Each row below holds a small network's activations on one input, seen along a few directions.
In each table, some parts of the input vary, and every possible input appears once, in random order.
A made-up example of a description, with smaller parts first: line(4) and (point or line(11) or (values(3) and ring(5))).
Shared parts are said once, and a part with two or three values counts as separate values.
(in the rows, 128 means zero)

Other details of the inputs shift rows strongly along two fixed directions, in all tables alike. That doesn't count.

Rows:
x1: [152 130 146 134 145 124 137 124 168 112 132 129 132 127]
x2: [ 99 152  82  92 111 126 125 134  59 108 179  74 111 137]
x3: [149 124 148 119 134 138 132 134 160 110 134 141 123 131]
x4: [123 156 119 130 119 104 156  91 136 102 170  40 140  94]
x5: [141 149 138 155 126  86 153  91 201 108 100  94 166 119]
x6: [139 146 110 138 139  57 152  92 181 146  90  98 195 129]
x7: [158 117 159 136 152 133 134 141 192 116  90 162 156 138]
x8: [116 107 132 126 125 165 105 149  95 157 114 165 100 124]
x9: [120 109 139 133 121 144 115 132 119 149 109 171  99 128]
x10: [125 104 138 118 131 191  93 174  95 121 134 195  88 150]
x11: [ 90 173  66 108 103 102 125 107  66 110 176  44 124 133]
x12: [ 89 132 113 126  89 126 134  97  86 139 143  87  99 101]
x13: [135 130 139 148 129 110 151 112 157 145 102 107 160 110]
x14: [102 154  84 109 112  74 153  91 125 103 163  38 162 114]
x15: [149 110 155 142 148 155 105 158 158 120 102 211 115 157]
x16: [128  98 145 132 136 169 112 159  99 148 121 194  96 139]
x17: [127 116 143 119 129 155 123 144 131 110 131 154 116 132]
x18: [108 121 125 139 115 131 124 115 107 150 122 125 102 115]
x19: [ 96 115 117 122 110 168 119 142  46 141 166 126  90 111]
x20: [164 142 148 169 158  91 141 110 219 118  78 125 184 127]
x21: [103 148 113 132 112 114 152  96 113 103 168  42 139  92]
x22: [143 144 113 119 137 106 122 139 116 141 117 130 145 157]
x23: [163 116 168 152 145 114 135 131 188 136  87 173 148 139]
x24: [161  91 167 132 158 178 100 187 135 148  94 230 119 157]
x25: [157 111 166 140 138 133 127 142 167 137  91 180 135 141]
x26: [108 151 117 140  96  87 170  75 132 131 135  35 157  85]
x27: [170 135 159 166 155  88 152 110 211 137  75 124 188 122]
x28: [136 122 144 146 133 125 133 126 132 136 123 134 127 125]
x29: [125 106 136 123 137 191  90 178  93 125 137 194  92 148]
x30: [139 150 134 165 137  84 151  91 194 112 105  91 164 119]
x31: [135 134 144 141 133 106 148 110 178 105 116 114 150 121]
x32: [111 139 122 115 107 133 139 112 103 100 184  84 100 110]
x33: [ 92 153  79 107 103 112 118 106  61 152 143  82 113 126]
x34: [163 141 124 134 157  89 132 133 174 157  67 158 176 160]
x35: [117 139  89  75 122 158 103 161  48 112 191 119  78 152]
x36: [121 140 127 145 111  91 153  85 161 144  97  78 153  99]
x37: [130 125 134 148 132 120 128 116 142 152  95 132 136 113]
x38: [129 122 108 111 134 115 115 141 108 143 135 147 140 148]
x39: [128 136 103 130 135  79 128 101 157 158  88 122 163 131]
x40: [173 121 160 132 161 133 132 144 198 120 103 157 150 138]
x41: [ 87 140  72  98 109 128 107 129  57 115 184  99 110 136]
x42: [120  95 146 121 124 176 105 164  85 143 133 203  79 140]
x43: [128 116 143 128 139 155 122 146 125 113 136 154 112 132]
x44: [105 134  82  83 114 127 117 132  71 109 197  93 104 129]
x45: [129  98 145 111 143 197  97 183  97 121 141 195  95 142]
x46: [120 105 141 123 117 158 120 146 100 142 127 171  98 130]
x47: [ 93 133 114 118  89 137 140 111  64 125 178  66 105 100]
x48: [146 114 145 112 136 162 122 152 135 115 140 156 110 137]
Description of these inputs: line(6) and (values(2) or ring(6)).
The inputs of x20 and x4 match in every part but the line(6) part. If x41 is changed in the same way as x20 into x4, which row does it become?
> x44
The inputs of x35 and x33 match in every part but the line(6) part. If x1 is changed in the same way as x35 into x33, which row does it become?
> x18
Which other rows does x24 become when the line(6) part takes its other values? List them by row number.
> x8, x13, x29, x40, x45
Which other rows does x34 become when the values(2) part takes its other values? List them by row number.
> x6
Which other rows does x31 become when the line(6) part takes its other values? List them by row number.
> x9, x15, x23, x32, x42
Which other rows does x14 become when the values(2) part takes its other values? List them by row number.
> x2

Rows:
x49: [123 139 104 115 126  83 144 103 148 129 123  94 168 124]
x50: [135 108 134 107 131 159 117 150 106 127 146 154  92 138]
x51: [120 135 103 109 119 133 112 136 100 118 142 136 122 148]
x52: [133 138 138 154 127 110 143  98 165 117 138  89 152 103]
x53: [144 141 137 133 129 103 168 118 154 123 138  74 158 115]
x54: [144 142 143 129 128  96 160 107 151 121 133  84 154 111]
x55: [137 112 117 112 147 119 117 149 137 149 111 165 141 146]
x56: [135 102 168 139 133 160 112 145 137 159  84 196 115 138]
x57: [131 138 147 146 132 116 147 112 154 110 127  94 158 105]
x58: [103 145  98 117 116 138 109 135  65 125 155 101 101 140]
x59: [ 86 140 109 128 106 146 127 114  95  96 170  96  88 113]
x60: [115 120 124  99 108 150 114 136  90 116 163 130  82 129]
x61: [111 131 130 136 119 129 123 115 135 103 139 105 119 114]
x62: [124 121 126 108 111 154 122 134  81 129 180 122  90 118]
x63: [133 133 133 117 128 128 130 123 146 113 130 145 105 138]
x64: [149 100 164 139 139 165 115 156 159 162  67 197 125 127]
x65: [110 142  91 114 120 136 117 131  59 142 156 109 111 122]
x66: [136 157 113 145 140  96 135 113 143 137 110  97 156 137]
x67: [140 118 139 146 145 136 129 129 166 112 108 143 139 124]
x68: [135 137 113 117 131  95 135 116 162 125 114 122 166 141]
x69: [135 124 147 141 143 149 139 147 138 114 134 126 147 123]
x70: [136 122 115 120 147 117 117 140 127 148 107 149 142 138]
x71: [131 120 143 163 120  93 142 107 161 148  94 134 145 116]
x72: [114 140 104 118 117 133 109 139  87 120 146 120 112 149]
x73: [142  94 160 148 141 156 116 148 132 155  84 218 110 143]
What do these inputs look like to the network?
> line(4) or ring(9) or (values(2) and line(6))
Which other rows does x60 become when the line(6) part takes its other values? List them by row number.
> x50, x53, x54, x62, x63

Rows:
x74: [153 109 155 127 133 127 117 135 167 147  95 186 114 141]
x75: [132 134 133 116 111 104 157 109 136 149 136  84 145 112]
x76: [ 92 124 108 117  92 113 138 101  99 121 150 108  98 113]
x77: [162 118 149 124 155 104 138 127 202 111 108 166 157 142]
x78: [111 116 125 120 115 191 112 160  30 140 174 140  84 121]
x79: [159 141 105 120 157  86 117 139 148 154  89 135 179 157]
x80: [186 113 170 138 170 144 127 163 204 121  83 201 139 162]
x81: [112 139 128 152 122 112 147 107 115 128 130  67 162  96]
x82: [101 154 122 138  97 101 154  72 115 122 143  54 113 103]
x83: [118 115 131 105 114 184 114 156  39 145 172 144  80 124]
x84: [165  96 160 122 156 126 125 155 168 152  92 204 151 144]
x85: [120 140 129 159 126  81 148  77 205 127  85  92 167 105]
x86: [111  91 126 108 134 181 108 172  72 144 138 171 104 119]
x87: [108 115 126  87 114 171 112 156  79 114 185 135  71 128]
x88: [116 138 127 154 114 133 129 112 119 126 129 107 104 114]
x89: [111 170  64 106 125  77 131 105 103 110 165  46 147 137]
x90: [187 107 178 149 182 176  99 188 184 124  89 246 130 171]
x91: [115 140 128 141 118 141 124 127 113  94 154 101 132 122]
x92: [110 180  75 132 112  55 141  76 145 132 110  61 167 139]
x93: [122 147 134 178 124  87 150  84 192 121  85  87 167 111]
x94: [ 97 103 114  95 116 194 100 166  54 105 177 154  78 129]
The inputs of x90 and x88 match in every part but one. If x89 is changed in the same way as x90 into x88, which row does it become?
> x92
What do these inputs look like to the network?
> values(3) and (point or ring(6))
Which other rows does x91 become when the ring(6) part takes its other values? List them by row number.
> x77, x80, x87, x90, x94
Which other rows agree with x86 in the values(3) part? List them by row number.
> x75, x78, x79, x81, x83, x84
